These are the activations of a small neural network, seen along a few directions. Each row is one input.
In each table, some parts of the input vary, and every possible input appears once, in random order.
A made-up example of a description, with smaller parts first: one of 4 places along a line, together with either a single point or (one of 2 separate values, together with one of 5 places around a ring) or one of 11 places along a line.
Shared parts are said once, and a part with two or three values counts as separate values.

Other details of the inputs shift rows strongly along three fixed directions, in all tables alike. That doesn't count.

A family of inputs:
row 1: [-13   2   2 -34 -28   6   1  -5  -2 -35 -19  -3  19   4]
row 2: [ 12 -10  34   2  34  42 -88  41 -68  24   7  27 -16 -40]
row 3: [  2   2  46 -20   5  24 -67  14 -74   1  -2  21  15 -32]
row 4: [ -5  10  27 -28  20  28 -43  38 -58  -1 -15  28  34 -39]
row 5: [  1 -69 -14  -9  -3  24  18  14  32 -49 -11  -4 -39 -10]
row 6: [ -1 -25  -4 -16 -36  15   2   0  33 -45 -18 -13  -3  20]
row 7: [  2  39  -7  20  22 -21  -3 -17  19  42  18 -16  20  12]
row 8: [  7   6 -15  35  23 -18  27 -14  21  41  22  -6 -14  -1]
row 9: [  0  79  -3   6  -9 -40  -2 -33   4  45  15 -16  58  29]
row 10: [ -8 -23  -8 -23 -30  11   7   5  25 -42 -13 -13 -13  27]
row 11: [ -2  31  14  40  14 -34  35 -24  -5  35  10  -3  20 -10]
row 12: [ -6  -7   0 -24 -34   6  23  -2 -20 -26 -20   8   6   4]
row 13: [ 21  10 -14  33   6 -13 -27 -56  32  55  45  36 -29  34]
row 14: [  2 -30   5 -23 -43  -6  -4 -18   3 -38  -1 -14 -35  28]
row 15: [  1 -65 -18  -4  -8  24  22  22  26 -41  -9   0 -52   2]
row 16: [  3  45 -10  17  23 -25   2 -20  15  42  17 -14  19   6]
row 17: [-14  36 -12 -45 -62 -14  24 -16 -38 -13 -21  10  33  28]
row 18: [  2 -64 -29  -3 -11  26  15  20  29 -34 -12   3 -52   2]
row 19: [ -6  21  36 -12  20  31 -34  34 -83  18  -9  39  39 -49]
row 20: [-17  43  -9 -49 -56 -10  -4 -15 -18 -20 -22  -4  43  39]
row 21: [ 12 -28   1  48  61 -12  12   5  51  11  15 -16 -31 -25]
row 22: [  1  10   7  36  33 -21   9 -16  39  12  11 -23   5  -2]
row 23: [  0 -30 -35 -26 -35  13  22   0  12 -21 -12   1 -23  22]
row 24: [ -4 -21 -25 -30 -30   2  12   4  21 -34 -17  -5 -16  21]
row 25: [-20  31   6 -48 -51  -9   3 -20 -16 -33 -23  -5  51  25]
row 26: [ -2  71   5   4   9 -57  31 -39 -15  25   7 -13  54   7]
row 27: [ -4  -4  11  49  21 -24  38 -19  18  24  15  -6  -2 -19]
row 28: [ 11 -15  -5  57  44  -2 -11   7  62  21  22 -19 -25  -7]
row 29: [ 11 -20   6  58  48  -2  -4  11  61  13  25 -21 -28  -9]
row 30: [-15  35   0 -45 -59 -16  30 -14 -41 -20 -18   8  33  28]
row 31: [-15  40  -2 -52 -50 -11   8 -11 -22 -29 -19  -4  36  31]
row 32: [  5 -21  24  -4  41  59 -56  55 -35  -6 -13  24  -4 -49]
row 33: [ -3 -68 -13  -4  -9  22  23  11  28 -45 -13   0 -38 -10]
row 34: [  8 -18 -11  49  54  -3   0   6  56  19  20 -17 -37 -16]
row 35: [ 15 -18  46  10  42  38 -76  32 -59  14   6  20 -15 -47]
row 36: [ -1  75 -10  -5   2 -52  15 -33  -6  46  12 -12  49  21]
row 37: [  0 -38 -12  -7 -13   9  25   3  15 -34 -15  -1 -22   0]
row 38: [ 17 -26  22  -8  21  51 -81  37 -56  21   8  23 -28 -28]
row 39: [  3  36 -10  21  29 -35  15 -14   6  31  16  -9  14  -1]
row 40: [  7 -24  11  58  48  -3  -3   0  63   9  21 -21 -15 -21]
row 41: [ -7 -32 -19 -10 -47  11  30   2   6 -24 -16   7 -24  17]
row 42: [  2  29  -5  33   9 -24  26 -18  -4  54  18   1  10   2]
row 43: [  8  35 -16  16  26 -28  15 -16   5  42  20  -9  14   3]
row 44: [  1  25  24 -22  30  29 -42  48 -79  14  -4  32  29 -35]
row 45: [ -8 -34  -7 -11 -44   9  37   4   3 -31 -13   4 -24  17]
row 46: [ -4 -22 -13 -31 -28  -1  19   6  18 -41 -14  -7 -15  21]
Each input here is: either a single point or (one of 5 places along a line, together with either a single point or one of 8 places along a line).
Change only the place on the line of 8 in row 28. List by row number the other rows that result. -> row 17, row 18, row 20, row 24, row 34, row 39, row 41
Change only the place on the line of 5 in row 33. List by row number the other rows that result. -> row 15, row 18, row 23, row 37
Change only the place on the line of 5 in row 12. List by row number the other rows that result. -> row 8, row 17, row 19, row 30

A family of inputs:
row 47: [ -3 -20  -3  13 -17 -17  34 -25  28 -15   1 -11 -17  11]
row 48: [ 1 -3 -6 -4 -9  3 -3 -3  4  1  3  2 -8  9]
row 49: [ 15 -27   5  69  82   3  -4  19  22  46  31   1 -39 -43]
row 50: [ 1 -1 -4 -3 -8  3 -5 -1 10 -4 -1 -1  2  8]
row 51: [ 1 -3 -5 -4 -9  4 -4 -3  7  1  0  1 -5  9]
row 52: [ -3  -4   0  -7   0  -2   9   1   3 -13  -6  -7   4  -4]
row 53: [  0  -8   9   2 -12   0  -4 -12   1  -6   2   1  -6   4]
row 54: [ -1   7  11 -14   4  21 -31  19 -25   0  -5  14  14  -8]
row 55: [  0  -2   0  -9  -2  -1  -7  -4   8 -11  -2  -8   1   4]
row 56: [ -2 -14 -18   7 -14 -15  36 -16  31  -9   3 -12 -18  15]
row 57: [  0   7  15 -16   5  15 -34  20 -29  -4  -6   4  11 -10]
row 58: [ 0  0 -5 -2 -9  6 -4 -3  8 -2 -1 -1 -1  9]
row 59: [  6   2   6 -15   2  18 -29  14 -36   9   0  19  -2  -7]
row 60: [ -4  -3  -1  -4  -2   1  10   4   5 -10  -5  -1   4   1]
row 61: [ -3  -3   3  -5  -1  -5   8   4   1 -14  -6 -11   1  -2]
row 62: [ -1   8  10 -15   5  18 -33  18 -25  -2  -7  12  13 -10]
row 63: [-3 -3 -5  0 -6  5 11  3  3 -4 -5  1  1  1]
row 64: [ -7  85  13  18  19 -60  20 -36 -15  44  13 -12  62   1]
row 65: [-2 -5 -5 -2 -7  3 11  2  2 -1 -4  3 -2  1]
row 66: [-2 -3 -4 -1 -5  2 11  4  5 -7 -6  1  4  0]
row 67: [  2  -6  -7  -5  -5  -3  13  -2  -7  -1  -1   4 -11   2]
row 68: [  3  -5  -8  -5  -8   0  -3  -6   0   2   3   2 -10   9]
The inputs of row 57 and row 61 match in every part but one. If row 55 is changed in the same way as row 57 into row 61, which row does it become? -> row 52
Describe the family of inputs behind these rows. -> one of 2 separate values, together with either a single point or one of 10 places along a line
Change only the choice among 2 separate values in row 50. List by row number the other rows that result. -> row 66

A family of inputs:
row 69: [-12  18   1 -31 -47  -1  17  -8 -41 -11 -17  15  24  13]
row 70: [  3   8   1  23  18 -25  21 -14  18  11  12 -16  -5  -2]
row 71: [  3 -41  -4  -6  13  36 -17  37   3 -21 -11   4 -25 -15]
row 72: [ -7  48  11   0 -11 -47  18 -44   5   6   6 -20  40  18]
row 73: [  0 -38  -7  -3  -6  36   1  27 -12 -11 -11  19 -22 -14]
row 74: [ 20 -21 -17  40  33   6 -26  -8  45  38  34   1 -49   8]
row 75: [  5  29  21  23  40 -16 -10  -2 -25  31  13   1  17 -26]
row 76: [ -1 -28   2 -14 -10  23  -5  23 -17 -20 -10  10 -15 -10]
row 77: [  2   1   8  33  20 -14   5 -10  35   6  12 -17  -4  -3]
row 78: [-12  22 -10 -35 -43   2  18  -4 -34  -8 -18  19  28  15]
row 79: [  2 -73  -7   0  -7  33   1  19  47 -48  -8 -12 -51   1]
row 80: [ -1 -21   2 -12  -8  32 -21  25   2 -24 -15   5  -2  -4]
row 81: [ -2 -51 -11 -15 -22   8  16  -1  30 -50 -13 -13 -36  12]
row 82: [  7 -21  -3  45  45   5  -2  10  53  10  14 -11 -22 -14]
row 83: [  2 -17 -23  26  -4 -29  56 -27  54   1   8 -21 -24  17]
row 84: [  1  40   6  19  36 -16  -1   5 -20  41  13   8  27 -19]
row 85: [  0  43  23  21  26 -27   4 -13 -36  42  12   9  31 -20]
row 86: [  4   2 -11  24  27 -14  20  -3  28  13  11 -11  -9  -4]
row 87: [-10  25   1 -41 -38   1  -5  -4 -20 -20 -18  -1  39  19]
row 88: [-10  -3 -19 -40 -53  -7  22 -14  16 -41 -22 -17   8  32]
row 89: [  7   7   8  36  68   5 -20  27   1  35  16   3  -2 -34]
row 90: [ -5  19 -24   2 -29 -50  59 -43  37  -4   3 -27   9  34]
row 91: [ 14 -33 -13 -12 -13  39 -47  12   0   3   6  17 -38  14]
row 92: [-12  -5 -12 -39 -55 -11  22 -17  13 -45 -21 -18   4  32]
row 93: [ -3   7  26 -23  10  28 -46  29 -54  -4 -13  17  20 -29]
row 94: [  1  58  13 -43 -38   6 -59 -11 -73  27   2  29  39  23]
row 95: [  0  12   2  26  10 -29  32 -19  11  20  12  -7   0   0]
row 96: [  2 -11  31  -3  22  41 -54  37 -37  -5  -8  22   8 -35]
row 97: [  0   9   2  23  20 -26  16 -11  21   8  11 -19  -2   1]
row 98: [ -9  18   5 -38 -41  -9   8 -11 -39 -20 -16   8  25  10]
row 99: [ 20   5  15  40  47   3 -55  -7  -7  56  37  13 -23 -14]
row 100: [ -9  56  -8  -5  -8 -44  23 -31  10  13   2 -19  41  20]
row 101: [  2   7  13 -20  13  34 -34  39 -54   4 -12  22  17 -26]
row 102: [ -1 -43   4  -2  -6  31  -1  18 -17 -17  -9  20 -26 -18]
row 103: [ -3 -43 -19 -17 -22  21  10   8  43 -43 -12 -10 -24  16]
row 104: [  0  15 -10  22  14 -24  33 -14  17  24  10  -3   4   2]
Describe the family of inputs behind these rows. -> one of 4 places along a line, together with either a single point or one of 8 places along a line
A walk changes only the place on the line of 4. It starts at row 82 and steps to row 80. List the rest of the walk in order. -> row 77, row 96
A walk changes only the place on the line of 8. It starts at row 78 and steps to row 104. List the rest of the walk in order. -> row 84, row 86, row 89, row 100, row 103, row 82

A family of inputs:
row 105: [ -3 -11  -5 -30 -56 -11   2 -25  23 -38  -9 -21  -9  43]
row 106: [ -2  -1  19  -5  28  21 -22  35 -31  -8 -13   5  13 -36]
row 107: [  0 -51 -32  -8 -26   9  16   1  74 -42  -5 -29 -44  37]
row 108: [ -1  10  19   7  17  21 -27  22 -20   6  -6  12  22 -26]
row 109: [ 15 -57   9  15  25  47 -41  34 -11   2  10  25 -57 -26]
row 110: [  3 -15  -3 -29 -34   6 -10 -16 -10 -21  -4   9  -9  21]
row 111: [  3 -90 -25  19 -15  28  37  11  65 -44  -7  -2 -72   5]
row 112: [  0 -12  13  14  36  22  -9  41 -47  18  -2  17  -4 -44]
row 113: [  0 -52  -8  -8 -16  32   8  14  18 -36 -12  12 -23  -3]
row 114: [  7  19  -2  67  62 -68  57 -39  57  40  32 -35  -1 -12]
row 115: [ -6  -2  -3  -8 -29   9  17   2 -19  -2 -10  12   7   2]
row 116: [  1   6 -14 -20 -18  19  -6  13 -26  12  -5  15  -1   8]
row 117: [ -1 -11 -11 -29 -56 -11   2 -31  21 -38 -11 -16 -10  39]
row 118: [ -7  32 -22 -44 -54 -15   7 -22   4 -21 -18 -11  29  43]
row 119: [  2  10  17  39  47  -4  -5   1  12  31  15   3  10 -29]
row 120: [-16  12 -10 -45 -47 -23  38 -22  -1 -44 -24 -14  22  23]
row 121: [ 10   3  17  18  23  13 -31   7 -40  41  16  18 -11 -20]
row 122: [  8  11   0  -8  23  21 -31  20 -24  23   2  21  10 -11]
row 123: [  6 -23  18   1  26  36 -57  23 -27   5   7  22 -19 -25]
row 124: [ -1  26  -7 -22 -11   8 -11   9 -30  14  -5  21  14  11]
row 125: [-16  72  22 -33 -17 -29   3  -6 -51  -2 -15 -12  72   6]
row 126: [  7  10  -3  28  52   3 -24  10  13  36  22   3  -4 -20]
row 127: [-15  96  22  -8 -20 -48  10 -33 -27  23   1 -12  86  18]
row 128: [  5  18 -12  88  60 -84  79 -48  75  43  41 -43 -19  -4]
The inputs of row 112 and row 115 match in every part but one. If row 128 is changed in the same way as row 112 into row 115, which row does it become? -> row 111
Describe the family of inputs behind these rows. -> one of 4 places along a line, together with one of 6 places along a line
